A small network was trained on invented records. Each row is its activation on one of them, seen along a few directions.
Each row is followed by the record's values for the fields LESOM, LOF, PEDIV, TIS, SATIP, BOK, LES, KATOP.
A field that a record lacks is left out.
Other fields move the rows too, some of them a lot.
Strong random noise was added to every row along 6 fixed directions; ignore it. To show where, here is one row again and again, with new noise each time:
[-326  236  222 -360 -174  -67  -39  154 -306 -169  214   43 -240  115
  -36  217  151 -249 -183  128  -58 -528   10   20   60   70]
[ -51  164 -170 -182 -128  118  -70  -20  -58 -251  403  418   48 -261
  360 -424  211 -110  208 -339  -73  -66 -166  238  436  133]
[  -7 -187  169 -450 -292 -145   25 -384 -433 -378  341  250  154  -65
  466 -113  550 -495 -144  -18 -320 -336 -454  405  135  248]
[ -89  222  -56 -163  -33  170 -135  147   69 -347  270  261 -255 -375
   31 -154  -79  194  131 -150  134   -9   62  -26  411   -1]
[-239  517   76 -205  -19  141  130   88   26  -87  286  528 -150    9
 -153 -224 -388 -208   10   45  169 -153 -347  192  -91  365]
[-202  250 -119 -239 -402  -93  104 -108  -69  -73  158  427  260   63
  154 -150  176 -491  132 -148 -178 -242 -297  379   12  251]
[-359  118   94 -164 -320 -167  207    8  203   -4 -157  288  199  598
 -379  254 -138 -632 -153  236  -17 -290 -417  300 -717  301]
[ 176 -331 -160 -137 -198   51 -138 -240  215 -583  128  278  107 -452
  256 -194  245   78  169 -228  -45  259 -179  196  333  -15]

[  74  329   30 -322 -451 -106  182 -397 -343 -194  -80  217   61 -759
  112   99  -19   46  163  126  -41   75    0   20  439  114] : <LESOM:miz LOF:devak PEDIV:daro TIS:goved SATIP:vomiz BOK:kavul LES:tekez>
[ -15  -45 -306  284 -200 -172 -158  228  290  249 -252 -307  -16   67
 -242   80  -94   67  146 -268  -91  119  327   33  -25 -245] : <LES:bep KATOP:dage>
[  57 -321  -60  143  128   -2   11  -23  215  -12  -87  -35   73  339
  -82   17   61 -120  -84  -15   -9   78 -152  103 -298  -27] : <LESOM:miz LOF:seb PEDIV:daro TIS:vezal LES:bep>
[-391  400  300   82  363  161  205  396    7  398  226  183 -375  614
 -426   77 -450 -148 -151  164  321 -428  -79   -3 -531  344] : <LES:tekez KATOP:dage>
[-333  269 -314    7 -351 -159  -90  364  -32  281   24  -74  200  312
   37   -6  225 -278  187 -333 -125 -352  255   91   82 -144] : <LES:tekez KATOP:dage>
[-201  352   79 -184 -120  -64  100   14 -448  182  300  124    6   24
  215 -139  168 -261  -15  -52  -90 -422   -3   78  218  164] : <LES:tekez KATOP:dage>
[-253 -183    2   24  -77  -18  -60  206    0   36  -35 -119  -13  342
  -52  337  372 -128   44  -53  -39 -343  264  -82 -105 -153] : <LESOM:miz LOF:devak PEDIV:daro TIS:goved LES:tekez>
[  58   47  107  -50 -216 -266   77 -242 -162   89  -42   18  -71 -105
  -92  117  -79 -220   14   22 -154  -66 -183  292 -187  178] : <LESOM:miz LOF:devak PEDIV:zamin TIS:vezal LES:bep>
[ -62  170   51 -249 -195 -200   16    5 -388  131  -17 -185   54  143
  137   53  129 -312 -211  136 -216 -298  -73   23   67  -53] : <LESOM:miz LOF:seb PEDIV:gafi TIS:vezal LES:fune>
[ 172 -497  440 -267  182 -161 -204  -98 -427 -271  -37 -594 -201  174
   16  223  114  -12 -723  521 -124 -172 -191 -194 -123 -148] : <LES:fune KATOP:dage>
[  59 -316  -16  166  539  234 -337  364  -82  -90  337 -373 -305   76
  337 -278  297  453 -129 -248   34   26  297 -341  343 -329] : <SATIP:duri BOK:kavul LES:bep KATOP:pelu>
[  88   58 -324   15 -415 -128  -39 -162   -3  113 -312 -143  284 -156
   78   55  154  -19  123  -91 -250  147  225   12  217 -221] : <SATIP:duri BOK:kavul LES:bep KATOP:pelu>
[ 187   70  340 -282  -36  -86   63 -290 -588 -112   72 -162 -225 -479
  194  243  184  158 -118  326 -101 -204  118 -175  364  -14] : <LESOM:miz LOF:devak PEDIV:daro TIS:vezal LES:fune>
[ 301 -352 -187  100 -100  -51 -137 -117  211  -85 -384 -319  148 -233
  -50    9   60  344   12   26  -86  444  190 -201  166 -338] : <SATIP:nesuf BOK:devuz LES:fune KATOP:pelu>
[ 271 -149   98 -299 -492 -346   79 -620  -78 -364 -328   46  153 -625
  -57  313 -103  -59   33  253 -140  231 -311  236  -34   35] : <LESOM:miz LOF:devak PEDIV:daro TIS:merof LES:fune>
[ -24   91  -30 -112 -100 -120 -154  108 -399  230  -64 -429  -65   59
  131   39  221    9 -200   64 -205 -241  268 -183  317 -268] : <LES:fune KATOP:pelu>
[ 103 -119  -55  373  213  135  155   24  494  129 -350   50  105  105
 -379  108 -329  266  185   94  213  453  115 -189 -351   39] : <LESOM:miz LOF:devak PEDIV:zamin TIS:merof SATIP:nesuf BOK:devuz LES:bep>
[-144  -77  108  -43 -164  -66  281 -243  356  -64 -198  432  178  344
 -386  194 -292 -423  -26  213  123    4 -532  356 -701  366] : <LESOM:miz LOF:devak PEDIV:daro TIS:merof LES:tekez>
[ 104  113  113 -143  -83   96  122 -315  -61 -254  169  447 -153 -669
   66  -29  -84  176  288  -72  102   95  -82  147  278  180] : <LESOM:miz LOF:devak PEDIV:daro TIS:merof LES:tekez>
[ 104  -63   69 -125  -88   -7  -86 -128 -103 -266   53   -7 -219 -500
   25  249  147  246  127  -28    0    5  291  -60  386 -127] : <LESOM:miz LOF:devak PEDIV:zamin TIS:goved LES:papat>
[ 165 -460   -7  -13   75   34 -134 -184  450 -507 -138   -3   47  -77
 -126   -4 -152  166 -172  162  158  412 -228   16 -172  -43] : <SATIP:vomiv BOK:lavu LES:papat KATOP:dage>
[ 285 -586  124  -31  311  183 -254  -77   -3 -468  156 -312 -193 -442
  345   52  439  509  -37  -83   56  277  307 -319  489 -303] : <LESOM:miz LOF:devak PEDIV:gafi TIS:merof SATIP:nesuf BOK:kavul LES:papat>
[ 166 -168 -199  169  -86  -73  -95  -55  -99  240  -25 -137  281   34
  322 -217  406  -52  193 -258 -257   61   92   51  221 -117] : <LESOM:miz LOF:devak PEDIV:gafi TIS:vezal LES:fune>
[  27  -10 -128  -55 -127 -110  -78 -171 -122  -10  187   63   85  -27
  164 -287   32 -253   24 -265 -212  -58 -277  349   63   88] : <LES:bep KATOP:pelu>
[  52 -148   51   77  294   64  -49   39  -71   94  210 -105  -76  175
  115 -179  164   45 -100 -151  -35  -41  -86   21  -40   50] : <SATIP:nesuf BOK:kavul LES:bep KATOP:pelu>
[  25 -101 -237   72 -271 -112  -63 -122  373 -178 -157  159  109 -193
 -206   65 -178    9  199 -207   19  238  -85  219 -130  -43] : <LES:papat KATOP:pelu>
[-267  349 -174  -23   92    8  -88  436 -301  367  217 -184   85  537
  279 -356  215 -272  -69 -228 -159 -431   82  -61  176  -65] : <LESOM:kofet LOF:devak PEDIV:daro TIS:merof SATIP:vomiz BOK:kavul LES:fune>
[ 125  243 -183  -47 -145  -35   94 -210  195  -59  -52  384   81 -286
  -88 -248 -445  -67  173  -66   34  268 -399  303  -67  194] : <LESOM:miz LOF:devak PEDIV:daro TIS:goved LES:fune>
[-177  223  240   89  410  104  -23  370   -2  123  146 -156 -478  280
 -318   38 -441  105 -222  161  243 -150   25 -147 -211   31] : <LESOM:miz LOF:devak PEDIV:zamin TIS:merof LES:bep>
[-304  104  250 -191  100 -116 -294  456 -372    4  126 -598 -505  276
 -142  418  189  102 -387   88  -52 -579  412 -333   74 -332] : <SATIP:duri BOK:kavul LES:bep KATOP:pelu>
[-245    3  -94  321  223  151   85  345  139  375   54   27  106  603
   39  -62  253 -180  140 -197    0 -238  210  -42 -243   62] : <LESOM:miz LOF:devak PEDIV:zamin TIS:goved SATIP:vomiz BOK:kavul LES:papat>
[-118  134   94 -115 -259 -191  144  -11 -290  231 -313 -301  159  205
  -54  470  238 -160 -103  343 -216 -200  351 -240  -12 -144] : <LESOM:miz LOF:seb PEDIV:gafi TIS:vezal SATIP:nesuf BOK:devuz LES:bep>
[ 166 -435    1   57  -70   24   24 -222  256 -264 -156  100  127 -173
  -57   52   32   70  -37  122   38  278 -115   47 -118  -11] : <LES:tekez KATOP:dage>
[ 176 -150  174  125  522  191  -21    7 -174   51  340    7 -208   48
  247 -379   85  128 -115  -34   50   40 -115  -12  102   98] : <LESOM:miz LOF:devak PEDIV:zamin TIS:vezal LES:bep>
[-259 -129    1  -79   50   82   73  142  -37    8  214  113  157  480
  182   33  507 -336  -12 -117  -89 -394  -59   80  -90   59] : <LESOM:miz LOF:seb PEDIV:daro TIS:merof SATIP:vomiz BOK:kavul LES:tekez>
[-300  175  -59  196  415  281  -77  590   68  327  360   45 -193  555
   88 -367   23  -58    4 -235  174 -238  134 -139  -14    7] : <LESOM:miz LOF:devak PEDIV:gafi TIS:vezal LES:tekez>

Which values does each new row have?
[  20  342 -310  112  -99   87  -51  248  223  199 -308 -101  108  -30
  -94 -121 -301  205  119   -2   91  287  246 -265  143 -232] : <LESOM:miz LOF:devak PEDIV:gafi TIS:vezal SATIP:duri BOK:kavul LES:fune>
[ 114  121   45 -173  -19  -39  -14 -164 -228  -61   49   58   13 -259
  110 -146  -81   25  -86  116  -47  -34 -185   53  151   57] : <LES:fune KATOP:dage>
[ 254 -474  397 -193  185  101   59 -355 -143 -498   97   19 -275 -420
  104  253  210  267 -132  268  124   36    1 -140  126   11] : <LESOM:miz LOF:devak PEDIV:daro TIS:vezal LES:tekez>
[ 340 -377  -12 -159 -173 -196 -174 -312 -137 -347 -119 -246  -37 -470
  175    2  116  169  -97   13 -123  263 -130   17  261 -198] : <LESOM:miz LOF:devak PEDIV:daro TIS:vezal LES:fune>
[ 192  168 -302  102 -329 -186   96 -247  202  148 -262  171  390 -285
  -24 -158 -245  -11  276  -73  -66  362 -185  221  -14   66] : <LES:fune KATOP:dage>
[   8 -361 -255  173 -328 -222 -114 -110  192   32 -229 -163  267   84
   77  262  402 -143  301 -289 -266   33  233  164    0 -185] : <LESOM:miz LOF:devak PEDIV:zamin TIS:merof LES:bep>
[  17  170   35 -223 -120 -154  -81 -147 -351  -71  194  -23  -87 -260
  186 -131   -4 -100  -77   -8 -150 -153 -136  177  243   65] : <LES:bep KATOP:dage>
[ 288   57  -91  -62  -77    8    2 -349  158 -289  -99  241   85 -503
 -124 -171 -424  191   27   99  107  436 -284  103   98   83] : <LES:bep KATOP:dage>
[  64 -454 -114  283  -81  -57   66  -83  574  -13 -377  -15  190  137
 -332  318  -29   18  124  -15   41  263  121   37 -409  -72] : <LES:papat KATOP:dage>
[ 139  -38  -86   32 -196 -133  -49 -183    5  -30 -115  -69   26 -270
   18   34  -25   -1  180 -167 -102  127   43  228  103  -36] : <LESOM:miz LOF:devak PEDIV:zamin TIS:merof LES:bep>
[-174  613   83   -3  115   63  139  232 -364  498  154  -12 -106  118
   69 -106  -90  -61   70   49  -42 -244  247 -145   92  104] : <LESOM:miz LOF:devak PEDIV:gafi TIS:vezal SATIP:nesuf BOK:devuz LES:bep>
[ 123 -459  -89  147   51  123 -225   86  405 -437  126   37 -241 -415
   10   10   39  441  213 -378  123  274  188  -22  293 -228] : <LES:tekez KATOP:pelu>
[  57 -669    1   -3 -189 -309 -229  -76  251 -232 -336 -455   60  283
 -221  474  197  -67 -219   89 -163    7  -57   66 -398 -314] : <LES:fune KATOP:pelu>
[ 112  -34   93 -108  134   35 -217  105 -177 -140   83 -278 -317 -159
   73  -41  -89  247 -201  136   32   47   71 -211  293 -196] : <LESOM:miz LOF:devak PEDIV:gafi TIS:vezal LES:fune>
[ 235 -583  144  180  138 -109 -144 -153   89 -135 -115 -342 -178  -38
 -140  202   59  234 -108  -17  -31  180    2   52 -214 -143] : <LES:bep KATOP:pelu>
[ -51   33  -93   55  -73 -112 -310  307  -65   57 -104 -450 -319 -177
 -111  297   80  371   67  -99  -28 -173  555 -244  347 -357] : <LES:fune KATOP:dage>
[  73 -273 -226  243   34  -80 -131   56  189  129 -178 -244  194  181
   34  -72  108   57   15 -172  -47  200   74   -6  -59 -206] : <LES:bep KATOP:pelu>
[-105  -11  401 -182   56  -84   16 -108 -660   86  304 -143 -323  -47
  243  257  444 -125  -75   23 -184 -545  200   30  209  109] : <LESOM:miz LOF:devak PEDIV:zamin TIS:merof LES:papat>
